Each row below holds a small network's activations on one input, seen along a few directions.
Each table varies a few parts of the input and shows all the possible inputs, shuffled.
A made-up example of a description, with smaller parts first: one of 3 separate values, together with either a single point or one of 9 places around a ring or (one of 4 places along a line, together with one of 5 places around a ring).
Shared parts are said once, and a part with two or three values counts as separate values.
(in the rows, 128 means zero)

Other details of the inputs shift rows strongly along two fixed directions, in all tables alike. That doesn't count.

Table:
R1: [113  97 144 123 143 146 109 145 125 132 119]
R2: [122 101 120 120 128 151 115 143 127 133 137]
R3: [111 117 106 140 134 162 112 123 133 120 118]
R4: [120 149 151 138 120 106 128 121  75 147 142]
R5: [153 150 144 151 131 125 136 141 113 141 163]
R6: [120 139 151 151 126 116 157 121  99 148 158]
R7: [113 147 134 140 105 117 151 119 100 143 159]
R8: [104  97 121 132 146 143 107 143 115 116 114]
R9: [140  99 127 127 149 151 122 121 120 112 104]
R10: [148 152 176 154 115  94  92 105 134 129 177]
R11: [148 153 147 140 115 121 138 139 109 123 156]
R12: [122 176  81 103  97  80 196 120 193 139 136]
R13: [126 109 146 115 135 143 106 126 135 120  87]
R14: [149 162 120 138 120 113 139 122 100 141 149]
R15: [123 149 158 133 120 105 134 145 102 141 154]
R16: [109  96 137 129 125 160 121 127 128 142 125]
R17: [ 98  95 114 135 128 158 119 125 120 127 120]
R18: [117 127 124 125 122 166 105 124 141 132 123]
R19: [111 119 120 125 115 160 116 117 128 108 116]
R20: [142 121 116 118 129 153 104 125 127 136 119]
R21: [112 132  73  69 111  94 162 121 206 111  74]
R22: [117 128  93  66 110 102 152 125 210 118  73]
R23: [137 144 130 140 115 106 145 121  79 148 158]
R24: [145 148 133 154 125 109 150 139 103 111 154]
R25: [122 127 126 111 131 148  97 125 137 134 103]
R26: [124 150  75  94 103  68 207 137 181 139 147]
R27: [120 121 124 126 157 145 112 140 143 119 115]
R28: [149 153 135 154 144 120 147 136 110 136 166]
R29: [117 116 120 135 145 162 121 121 141 129 121]
R30: [130 155 152 153 129 103 134 141  98 107 138]
R31: [115 128 110 118 136 151  96 137 134 114 116]
R32: [130 132 126 151 130 110 148 141  96 133 162]
R33: [143 107 118 122 141 155 111 128 136 137 111]
R34: [136 113 116 121 127 150 111 117 108 109 112]
R35: [126 151 165 136 117 105 126 128  83 154 141]
R36: [104 108 118 117 131 145 106 137 118 120 120]
R37: [139 152 170 142 125 108 136 145 110 121 142]
R38: [116 118  89  79 139 102 170 139 219  99  86]
R39: [126 122 134 119 139 144 105 125 139 137  99]
R40: [125  91 126 127 136 154 122 143 125 134 133]
R41: [124 170 101  91  85  72 205 124 206 132 126]
R42: [129 104 143 138 106 144  78  87 166 126 141]
R43: [125 141 165 147 139 103 141 123  83 150 137]
R44: [117 120 108 126 143 139 105 125 130 122  94]
R45: [127 108  97 139 146 160 106 142 128 114 127]
R46: [139 165  83  96 101  70 203 135 187 117 140]
R47: [116 123  78  86 117 121 168 127 229 137 100]
R48: [141 142 146 136 116 109 140 128  86 155 156]
R49: [147 101 132 138 117 138  78 105 164 121 152]
R50: [126 151 144 156 115 119 148 121 105 117 141]
R51: [159 149 154 141 119 106 152 126 103 136 141]
R52: [135 100 124 132 148 156 126 136 133 103 123]
R53: [122 109 137 119 148 141 116 121 132 114  86]
R54: [144 161 116 142 123 119 138 135 112 133 164]
R55: [138 107 127 115 125 158 106 124 121 117 106]
R56: [135 133 130 147 128 101 149 126  81 143 149]
R57: [134 109 100 133 145 152 107 125 118 122 110]
R58: [124 122 131 122 143 145 104 144 147 126 114]
R59: [105  97 122 128 142 139 104 126 104 128  99]
R60: [150 153 177 150 108  90  94  89 125 141 157]
R61: [134 102 117 131 137 150 113 123 111 106 102]
R62: [120 112 128 125 137 142 105 123 119 105  87]
R63: [115 121 112 133 149 147 101 142 132 110 113]
R64: [116 119 126 117 132 147 103 136 127  97 111]
R65: [120 107 137 124 122 160 120 126 144 119 110]
R66: [156 157 139 150 142 108 150 121  98 143 151]
R67: [149 161 131 137 120 118 134 141 121 140 164]
R68: [115 149 108  99 128  59 205 142 183 139 131]
R69: [127 142 169 139 125 100 137 127  89 157 139]
R70: [150 102 134 126 118 129  81  89 162 129 133]
R71: [134 134 140 149 137 114 158 137 101 143 168]
R72: [133 172 134 135 119 102 130 121 106 137 133]
R73: [117 108 129 128 136 156 130 119 143 111 110]
R74: [126  88 121 127 151 150 123 124 109 136 116]
R75: [140 102 131 128 136 156 117 142 138 111 123]
R76: [120 118 142 116 128 151  99 141 132 107 110]
R77: [131  88 133 125 138 151 115 128 107 144 119]
R78: [122 131 123 114 133 144 101 142 149 124 119]
R79: [118 152 151 138 103 116 147 125 107 152 159]
R80: [139 161 154 146 142 108 134 122 102 142 132]
Description of these inputs: one of 5 separate values, together with either a single point or (one of 3 separate values, together with one of 5 places around a ring).
Q: The inputs of R8 and R59 match in every part but the choice among 5 separate values. If R64 is changed in the same way as R8 into R59, which row does it become?
A: R21
Q: Which other rows does R73 become when the choice among 3 separate values takes its other values? List them by row number.
A: R6, R29
Q: Which other rows does R28 become when the choice among 5 separate values takes its other values? List them by row number.
A: R27, R29, R66, R80
Q: Which other rows does R66 become when the choice among 3 separate values takes its other values? List them by row number.
A: R9, R74

Table:
R81: [126 107 139 135 128 136 116 136 138 120 143]
R82: [120 106 152 128 130 128 113 130 131 125 124]
R83: [115 109 118 119 134 145 134 146  99 132 100]
R84: [104 106 107 144 153 155 138 134 105 127 135]
R85: [135 111 137 139 125 147 119 126 134 112 136]
R86: [130 107 117 130 123 131 110 122 130 133 143]
R87: [114 124 151 127 129 128 109 134 132 128 126]
R88: [145 185 160 154 103  89 165 123 117 127 174]
R89: [135 122 125 130 143 148  99 134 136 136 134]
R90: [115 102 109 141 138 164 130 147 101 130 123]
R91: [144 114 138 128 140 137 119 118 130 128 113]
R92: [135 134 116 146 152 133 107 145 104  90 117]
R93: [100 110  55  56 114  93 157 120 240 134  81]
R94: [121 111 108 129 132 157 134 151  95 129 122]
R95: [130 115 148 131 124 130 124 121 129 117 122]
R96: [130 127 140 124 144 130 108 128 131 141 121]
R97: [141 195 159 152 103  87 160 132 120 136 173]
R98: [136 183 160 153 111  81 153 138 119 141 182]
R99: [142 104 131 134 144 147 106 131 133 132 137]
R100: [121 123 118 129 124 138  99 125 125 135 142]
R101: [130 135 142 127 136 146 106 124 126 134 110]
R102: [122 116 117 113 144 163 129 152 101 116 127]
R103: [110  98 121 129 139 150 133 140 103 135 105]
R104: [117 114  43  63 103 109 168 111 244 115  92]
R105: [127 136 117 131 114 141 105 122 126 131 134]
R106: [115 131 151 129 121 147 104 129 128 122 113]
R107: [141 186 174 148 102  76 168 121 111 133 160]
R108: [137 132 127 132 135 155 105 129 132 129 126]
R109: [120 172 144 155 138  72 199 125  84 152 161]
R110: [121 106 132 122 124 122 110 113 123 135 125]
R111: [126 127 132 127 117 132 111 105 118 127 118]
R112: [119 133 124 119 115 132 106 114 127 134 112]
R113: [141 122 126 132 136 159 107 121 132 122 125]
R114: [159 172 138 154 101  73 170 113 106 143 181]
R115: [115 114 127 104 144 152 132 146 102 121 107]
R116: [127 130 126 133 149 129 106 142 104  93  96]
R117: [139 153  91  78 115  34 216 128 229 149 117]
R118: [132 111 128 126 119 131 116 108 122 126 120]
R119: [150 111 127 138 139 150 116 122 129 124 132]
R120: [136 126 142 130 135 143 113 114 124 127 113]
Q: What is each input in this table made of?
A: one of 2 separate values, together with either a single point or one of 4 places along a line or (one of 3 separate values, together with one of 5 places around a ring)
Q: The inputs of R117 and R99 match in every part but the choice among 2 separate values. If R87 is changed in the same way as R117 into R99, which row does it become?
A: R98
Q: Which other rows does R81 become when the choice among 3 separate values takes its other values? List them by row number.
A: R86, R99
Q: Which other rows does R94 become when the choice among 2 separate values takes its other values? List them by row number.
A: R83

Table:
R121: [130 127 129 129 130 132 112 123 132 122 122]
R122: [115 136  56  70 113  82 197 134 226 125  95]
R123: [128 119 123 130 137 139 124 138 125 125 124]
R124: [125 115 125 127 134 132 133 130 128 126 123]
R125: [127 123 132 128 129 130 114 120 128 129 123]
R126: [132 118 127 124 127 132 117 120 133 127 120]
R127: [123 120 122 128 132 142 125 132 121 119 119]
R128: [128 113 127 133 125 148 109 121 128 131 137]
R129: [126 114 134 134 141 144 118 133 110 131 127]
R130: [143 182 167 148 107  71 161 125 108 146 170]
R131: [129 128 133 126 130 138 114 126 134 125 122]
R132: [125 124 136 125 126 134 113 128 139 121 123]
R133: [127 114 128 133 140 146 120 133 120 118 123]
R134: [136 124 130 129 129 135 112 123 128 121 124]
R135: [144 188 149 149 117  73 175 136  96 146 170]
R136: [121 121 130 131 129 134 130 128 112 126 125]
R137: [123 127 127 128 132 129 131 133 114 134 129]
R138: [127 123 136 126 128 138 114 124 128 132 121]
R139: [131 119 127 135 126 147 109 124 131 126 139]
R140: [120 125 121 125 127 132 132 131 118 130 123]
Q: What is each input in this table made of?
A: one of 2 separate values, together with either a single point or one of 4 places along a line or one of 5 places around a ring
Q: The inputs of R134 and R126 match in every part but the choice among 2 separate values. If R121 is changed in the same way as R134 into R126, which row does it become?
A: R125
Q: Start at R127 and move only the place on the ring of 5, one step at a time. The first step leads to R122. Which rows follow, in order?
A: R135, R123, R133
